Each row below holds a small network's activations on one record, seen along a few directions.
Records have a field called Duto. Each example row is followed by its value.
Other fields move the rows too, some of them a lot.
In the rows, 500 means zero.
Random noise pushes rows far along 13 fixed directions. That doesn't count. These rows show it; they differ only by the noise:
372  422  388  398  679  425  412  555  564  344  224  544  433  726  644  568  299  593  518  599  438  496  396  671  687
442  496  650  474  389  514  427  496  597  415  389  631  426  465  602  497  629  533  467  578  487  602  538  488  449
595  514  340  430  500  292  718  753  557  650  707  425  592  476  432  479  593  458  393  616  609  166  433  399  496
587  634  601  635  311  357  515  480  606  445  695  582  450  411  356  428  735  464  579  676  444  682  651  456  282
528  531  496  496  449  507  393  405  424  472  461  522  541  441  418  585  489  497  560  797  520  584  557  571  441
453  665  516  452  424  357  629  427  408  470  622  700  545  491  831  397  502  626  346  543  507  464  542  260  568
424  488  378  515  638  463  528  369  553  421  464  415  561  639  462  488  229  457  544  496  394  403  537  576  568
491  339  666  507  592  568  487  572  544  528  502  380  431  621  558  431  443  554  519  499  543  489  505  622  398
544  344  677  533  445  537  591  614  633  608  496  398  493  539  549  520  645  721  352  529  496  474  598  324  349
406  506  510  530  460  546  541  293  609  418  454  516  540  475  467  516  470  527  452  470  371  508  616  303  493
538  505  443  624  384  421  577  431  402  410  468  318  657  591  520  541  524  589  205  390  476  478  556  456  481
467  574  518  384  608  340  539  648  658  631  532  547  525  593  578  494  408  444  451  557  494  259  663  479  493
459  344  513  339  530  599  482  314  269  367  686  478  423  328  320  424  498  317  465  584  561  392  408  470  697
549  476  450  535  449  458  648  376  427  526  548  553  662  494  749  464  364  650  322  526  358  371  431  461  504
492  540  688  490  411  394  446  535  488  415  520  482  458  642  641  379  440  479  451  597  580  519  712  667  534

331  575  510  500  450  686  540  277  450  440  429  445  593  460  634  440  323  512  575  533  673  499  540  350  562 : w6
522  418  586  542  538  583  454  402  239  519  518  329  563  607  530  519  411  618  436  489  584  597  600  495  495 : w1
533  488  487  445  432  424  534  269  278  441  539  551  619  521  700  458  240  528  261  475  341  338  623  561  761 : w3
563  430  580  396  847  415  194  550  302  578  488  497  382  621  374  672  416  379  415  456  367  533  581  784  448 : w3
477  402  533  485  252  561  678  495  720  356  531  488  500  317  461  365  651  354  312  341  464  245  462  434  604 : w8
567  453  498  535  388  465  454  798  526  503  317  235  492  660  397  603  671  504  400  451  712  520  528  640  497 : w4
527  481  393  471  493  467  531  578  445  426  516  442  467  556  467  481  467  533  546  585  574  474  456  522  675 : w9
561  465  406  474  725  377  516  596  373  530  643  365  486  677  419  473  306  482  514  504  512  371  485  658  605 : w1
452  473  594  499  606  582  447  565  685  631  431  488  476  463  377  607  576  487  544  423  430  488  582  395  287 : w9
504  418  518  573  514  554  631  468  505  481  593  400  469  512  499  437  527  626  488  423  525  525  486  303  476 : w8
574  736  455  693  257  321  549  624  655  446  537  517  518  535  479  424  652  471  641  491  534  683  590  557  376 : w5
441  388  405  565  296  638  597  266  723  377  388  546  581  361  430  425  350  428  724  713  364  436  365  596  588 : w10
669  534  644  409  441  296  370  608  444  619  614  728  511  403  569  492  580  327  360  631  348  381  576  802  467 : w10
444  648  412  373  502  312  460  591  500  463  510  466  473  586  353  538  536  375  475  588  625  436  712  417  667 : w4
554  374  462  582  533  459  586  397  581  394  684  446  437  522  300  394  438  474  642  589  347  524  508  550  520 : w2
528  536  490  632  430  615  587  406  481  605  453  338  655  528  519  506  395  609  590  567  612  555  572  417  374 : w7
522  402  597  456  615  685  371  580  463  644  378  343  530  564  545  554  354  521  599  615  679  462  538  729  441 : w6
575  639  568  554  353  466  629  713  551  704  532  407  648  506  674  437  572  486  405  383  758  348  550  475  343 : w7
589  473  525  422  587  464  445  697  367  630  606  467  498  460  512  484  533  341  468  464  601  365  362  700  437 : w5
477  551  495  494  463  464  457  584  536  506  428  545  489  505  533  538  544  528  548  687  593  539  479  549  425 : w2

Which value of Duto does each new row have?
523  466  493  545  498  334  468  405  472  316  511  593  431  531  434  551  598  523  277  400  218  587  562  460  566 : w2
611  509  512  588  356  293  529  503  327  320  590  543  440  588  605  410  557  669  422  640  427  714  482  628  610 : w7
529  531  268  670  661  413  509  426  600  460  576  495  488  484  154  625  612  459  645  424  253  682  372  401  284 : w2
426  720  389  472  595  331  590  507  648  559  602  626  508  557  534  431  379  382  631  411  416  413  571  421  501 : w4
429  455  452  391  649  408  562  542  592  479  637  543  376  560  427  402  388  440  632  614  483  379  520  471  631 : w2
513  405  556  436  519  594  515  333  428  524  551  457  603  437  525  432  271  361  419  406  426  294  522  637  609 : w7
567  493  528  546  511  424  465  626  473  579  497  445  516  589  508  535  562  572  495  576  547  572  507  578  392 : w10
585  561  534  611  393  395  585  602  537  536  564  456  547  593  655  412  445  629  511  625  561  519  577  568  434 : w8
659  566  352  670  381  402  592  561  520  514  539  347  652  548  396  583  530  637  377  477  425  502  565  479  466 : w9
450  505  505  426  519  528  446  486  509  486  381  642  505  507  711  481  419  457  530  473  456  485  359  638  522 : w4
